A small network was shown many inputs. Here are its activations along a few directions, one row for each input.
Each table varies a few parts of the input and shows all the possible inputs, shuffled.
Descriptions start from the smaller parts, as in this example, which fits no table here: line(6) and (point or ring(11) or (values(2) and ring(8))).
Shared parts are said once, and a part with two or three values counts as separate values.
In the rows, zero is written as 128.

Other details of the inputs vary at random and push rows far along two fixed directions, the same in every table; ignore that.
To show where, the next rows are all for the same input, with only those details redrawn:
[106  48 112  84 141 154 108 101 183 166 177 139]
[139 173 128 162  46 186 161 109 175 104 137 148]
[143 225  97 192 115 115  89 174  51  53 106 139]
[110  98  80 114 214  82  33 167  57 115 146 128]
[110  99  80 114 213  82  34 167  57 114 145 128]
[106  46 112  83 142 154 108 101 184 166 178 139]

A family of inputs:
R1: [134 218  88 186 102 113  94 169  46  57  90 135]
R2: [127 166 116 154  32 182 167 104 167 107 116 142]
R3: [137 171 124 160  41 184 162 108 172 105 132 147]
R4: [138 168 131 154  53 183 195  96 148 109 125 151]
R5: [120  54 146  78 140 113 130 109 182 180 127 106]
R6: [123 171 130 157  47 193 176  99 155 108 128 151]
R7: [161 175 171 150  61 145 204 111 172 129 101 120]
R8: [ 85  44 110  76 130 163 131  85 165 171 157 138]
R9: [146 175 141 159  66 188 193 101 158 106 141 154]
R10: [132  62 156  84 156 117 124 113 190 180 147 110]
R11: [105 117 133 119 224  67  58 175  47 130 116 105]
R12: [102 113 130 116 221  66  59 174  45 132 111 103]
R13: [130 108 119 111 218  43  54 176  61 130 105  98]
R14: [159 174 130 158  53 174 171 109 181 103 136 150]
R15: [139  68 163  83 166 119 148 110 183 182 153 113]
R16: [103  93  79 105 208  81  75 149  31 120 123 128]
R17: [132  50 119  79 153 143 144  94 181 169 176 143]
R18: [138 232 155 190 132 106 115 178  55  76  87 116]
R19: [133  97  82 106 225  66  67 160  48 118 139 132]
R20: [110  99  80 114 212  82  34 167  57 114 145 129]
R21: [149 228 152 185 134  94 133 173  45  78  81 113]
R22: [109  51 116  86 145 156 108 103 187 165 182 140]
R23: [149 183 178 163  62 167 170 123 190 122 120 121]
R24: [132 226 106 191 125 125 102 167  37  55 107 144]
R25: [121  39 106  74 142 138 118  96 183 168 168 138]
R26: [140 222 138 187 111  94 106 179  63  77  70 108]
R27: [144 172 138 157  62 186 193  99 154 107 136 153]
R28: [143 176 179 154  63 160 204 109 161 128 106 121]
R29: [137 220 136 184 108  94 108 177  63  78  66 107]
R30: [152 230 155 186 139  96 132 175  47  77  86 114]
R31: [135 229 109 193 131 125 101 169  40  53 112 145]
R32: [112  60 154  88 149 128 115 117 184 180 146 110]
R33: [141 234 158 190 136 109 115 179  60  76  93 117]
R34: [136 178 169 176  65 144 195 111 183 133 111 129]
R35: [125  91  73 101 211  64  72 154  43 121 124 128]
R36: [146 180 175 162  58 165 170 122 187 124 115 121]
R37: [160 177 170 155  56 150 180 117 187 124 105 119]
R38: [110 109 127 110 215  58  85 165  40 134 101 100]
R39: [126 222 144 183 115 103 122 171  50  81  68 111]
R40: [124  43 110  76 144 141 118  97 187 167 173 139]
R41: [ 87  42 112  77 135 163 128  86 166 172 164 140]
R42: [128  57 152  77 149 113 153 104 174 185 133 109]
R43: [134  60 158  80 157 115 150 106 179 185 143 112]
R44: [125 123 140 119 236  63  76 174  47 128 125 105]
R45: [115  37 100  71 134 136 121  94 179 169 157 135]
R46: [100  40 105  79 134 152 109  97 179 169 167 136]
R47: [140 175 169 159  49 161 172 119 182 125 104 119]
R48: [106  95  81 107 212  81  73 150  31 119 128 130]
R49: [152 167 120 152  39 169 174 104 173 105 121 147]
R50: [109  59 160  81 151 127 153 102 163 184 137 111]
R51: [118  38 104  69 133 138 152  85 172 173 151 137]
R52: [160 169 127 152  54 168 196 101 163 109 126 151]
R53: [160 218  92 181 121  95 123 165  34  58  89 139]
R54: [155 171 166 147  55 144 207 109 169 129  91 117]
R55: [112  98  87 110 221  83  70 153  35 118 138 133]
R56: [145 164 114 149  34 167 177 101 169 106 111 143]
R57: [138 116 128 115 230  50  51 179  69 128 121 101]
R58: [136  64 160  81 161 117 150 108 181 184 148 113]
R59: [ 95  60 158  85 148 134 132 108 166 183 138 112]
R60: [ 94  48 118  82 142 165 125  90 169 168 174 143]
R61: [123  56 148  80 143 113 128 110 183 180 131 107]
R62: [ 95  38 104  95 150 134 134  86 183 180 175 150]
- What do these inputs look like to the network? => values(2) and (point or (ring(5) and line(6)))
- Changing only the values(2) part turns R27 into R30. The same change can be made to R49. Which row results? => R13
- Changing only the values(2) part turns R45 into R61. The same change can be made to R2. Which row results? => R29
- Change only the values(2) part in R40. List by row number the other rows that result. => R10

A family of inputs:
R63: [121 151 121 151  45 190 180  93 155 117 129 152]
R64: [147 166 174 146  66 154 189 113 166 132 105 118]
R65: [122  49 137  81 174 102  93 124 175 178 154 114]
R66: [130  71  95  93 131 135 129 102 154 150 159 142]
R67: [126 133 138 130  86 159 190  94 152 136 116 136]
R68: [152 221  83 189 108 108 116 165  41  54  96 142]
R69: [167 228  95 183 113  99  88 179  67  55  97 135]
R70: [115 113 168 112 112 144 158 114 153 159 118 114]
R71: [106   5 108  47 213  94 111 105 134 190 155 122]
R72: [141 104 127 109 117 131 173  97 156 145 129 132]
R73: [136 140 123 133  71 169 146 110 190 121 140 138]
R74: [102  35  90  74 163 130 108 102 142 167 167 138]
R75: [146 111 157 112 121 123 160 117 165 152 122 112]
R76: [124 182 126 165 166  76  66 184  53  93  97 110]
R77: [142  79 148  91 156 101 137 122 159 162 132 108]
R78: [149 114 147 125 115 124 132 124 187 146 134 120]
R79: [123 214 106 189 141 127 102 165  24  55 123 151]
R80: [ 98   5 109  49 212  99 111 106 130 192 154 123]
R81: [117 147 159 136  95 181 198  97 155 134 141 148]
R82: [118 132 143 127  83 162 188  94 147 139 116 139]
R83: [155 133 106 131  72 157 168 102 168 121 141 148]
R84: [ 91  47 144  87 171 123  93 121 164 181 150 111]
R85: [137 207 142 168 144  82 111 180  38  85  76 107]
R86: [123 171 153 163  64 207 156 106 177 108 154 148]
R87: [132 178 191 158  80 185 195 114 164 133 125 124]
R88: [123 159 138 151  47 190 152 104 175 113 129 143]
R89: [ 84   6 104  51 194 122  64 117 159 178 176 128]
R90: [136 220  88 192 107 118 115 164  33  54  94 140]
R91: [155 159 127 151  52 174 156 109 188 115 131 144]
R92: [139 103  85 106 238  32  65 167  22 116 113 119]
R93: [152 162 170 145  72 147 187 116 167 128 106 116]
R94: [116  84 145 108 141 127 115 122 177 163 141 114]
R95: [111 112  76 115 221  64  17 179  37 105 129 120]
R96: [148 211 128 179 140  78  85 183  65  80  90 114]
R97: [ 96 127 128 131 249  67  27 189  39 123 139 108]
- What do these inputs look like to the network? => ring(5) and (point or line(6))

A family of inputs:
R98: [120  64  90  87 209  70 108 132  71 150 131 125]
R99: [122  83 116 101 228  77  61 142 112 141 152 134]
R100: [123  64  81  87 202  77 106 134  65 144 135 126]
R101: [129 144 118 154  54 165 145 119 175 124 137 134]
R102: [131 170  84 168 111 114  83 168  76  86 121 128]
R103: [120 146 131 143  73 196 167 110 140 117 149 145]
R104: [140  42 167  64 159 104 174 105 174 201 137  95]
R105: [142 176 121 160 148  74 148 143  62 104  85 130]
R106: [130 175 101 142 122 116  96 150  65  81  92 129]
R107: [123 155 157 135  75 154 162  99 175 127  98 134]
R108: [111 155 161 151  87 179 175 104 157 131 136 140]
R109: [148 184 163 140 137  91 105 172  82 102  71  92]
R110: [152 135 108 132  67 157 198  99 137 120 126 143]
R111: [114 183 124 165 145 127 112 156  56  91 119 133]
R112: [132  45 102  74 144 159 113  97 183 157 190 147]
R113: [174 192 157 156 155  92 101 179  97  96 110 107]
R114: [153 186 106 161 145 111  95 156  85  78 126 143]
R115: [116  33 125  70 156 119 170  81 172 191 148 132]
R116: [107  68  83  78 185 103  58 139  76 129 131 124]
R117: [124 150 137 160  65 152 149 117 185 131 128 131]
R118: [128 178 111 145 127 110  98 150  70  85  87 128]
R119: [146 153 179 152  71 140 153 141 192 145 116  95]
R120: [ 93  43 137  96 145 124 111 104 207 191 159 122]
R121: [123  48 130  78 163 141 119  93 203 173 179 143]
R122: [109 158 172 155  93 172 176 104 161 135 131 138]
R123: [125 152 146 131  70 161 161  99 171 123 103 135]
R124: [126 147 127 157  60 159 147 118 180 127 132 133]
R125: [129  76  86  93 211  98  56 144  97 128 166 137]
R126: [134 159 203 144  93 166 178 127 161 145 125 103]
R127: [117 179 115 162 139 134 110 157  52  87 124 135]
- Changing only one part turns R103 into R110. The same change can be made to R122. Which row results? => R105
- What do these inputs look like to the network? => values(5) and (point or line(5))
- Start at R116 and move only the line(5) part, one step at a time. The first step leads to R106. Which rows follow, in order? => R118, R123, R107
- Start at R112 and move only the line(5) part, one step at a time. The first step leads to R125. Which rows follow, in order? => R114, R121, R99

A family of inputs:
R128: [ 98  65 108  85 166 130  87 115 141 155 160 131]
R129: [150 181 155 153  96 138 174 126 123 112 107 123]
R130: [133 178  74 160 165  74  70 176  27  77  96 130]
R131: [107  59 128  87 191  85  93 131 107 163 125 109]
R132: [152 157 155 141  74 142 185 113 175 125 114 127]
R133: [106  54 116  88 114 155 139  85 175 164 151 139]
R134: [130 172 155 156 111 127 137 146 119 119 112 122]
R135: [108  70 153  99 165 128 129 112 166 173 152 118]
R136: [102  58 110  84 146 146 129 105 142 158 155 133]
R137: [118  75  85 101 202  84  41 157  91 133 153 121]
R138: [150 154 124 146  71 167 177 101 158 116 136 154]
R139: [118 169 103 160 151 108  83 165  56  90 122 137]
R140: [116  76 111  94 212  64  76 153  89 155 119 107]
R141: [155 171 145 150 118 116 154 135 115 115 109 127]
R142: [119  58 169  81 121 165 150  92 224 186 155 121]
R143: [131  75 151  99 127 132 128 114 195 169 149 110]
R144: [127 171 127 167  88 164 152 119 137 102 134 146]
R145: [144 178 120 156  86 158 163 119 114  97 124 143]
R146: [136 156 135 145  68 183 152 111 173 112 134 146]
R147: [138 177 153 153  88 139 172 132 121 114  99 119]
R148: [136 184 158 155  89 140 147 132 139 113 106 119]
R149: [142 178  80 156 167  72  76 176  29  68 106 135]
- What do these inputs look like to the network? => values(2) and (line(5) or ring(6))
- Changing only the values(2) part turns R148 into R128. The same change can be made to R134. Which row results? => R139
- Change only the values(2) part in R138. List by row number the other rows that result. => R141

A family of inputs:
R150: [147 182 118 159  99 120 155 134  94  95  97 134]
R151: [146 197 150 172  97 116 126 156 123  99  97 114]
R152: [127  65 170  84  88 169 197  74 234 190 146 122]
R153: [120  85 146  96 155 120 139 117 141 162 133 116]
R154: [111  90 151 107 153 128 116 126 155 161 143 116]
R155: [137 193 125 170  94 138 114 149 116  87 114 134]
R156: [109  93  79 108 203  90  62 152  56 120 141 132]
R157: [129 177 108 161 100 149 139 131  93  89 124 147]
R158: [131  80 139  93 159 100 124 125 142 161 125 110]
R159: [143 183 121 160 101 127 160 131  89  94 100 137]
R160: [121  78  98  99 133 130 112 114 148 144 148 135]
R161: [114  93  77 108 200  83  58 154  60 119 137 130]
R162: [126 189 128 170 103 150 121 142 105  90 123 138]
R163: [136 178 153 162  24 205 184  97 204 114 135 146]
R164: [115  86 148  97 159 126 142 115 135 162 136 119]
R165: [117  63 172  91  96 172 165  84 243 190 158 120]
R166: [113  79 120  97 151 131 146 104 126 154 142 136]
R167: [114  98  90 112 220  65  20 176  62 119 133 116]
R168: [173 202 125 172 103 119 139 148 115  84 115 136]
R169: [153 186 116 160  92 117 153 136  99  93  93 132]
R170: [106  92 152 107 157 134 117 125 148 159 147 119]
- What do these inputs look like to the network? => point or (line(4) and ring(5))
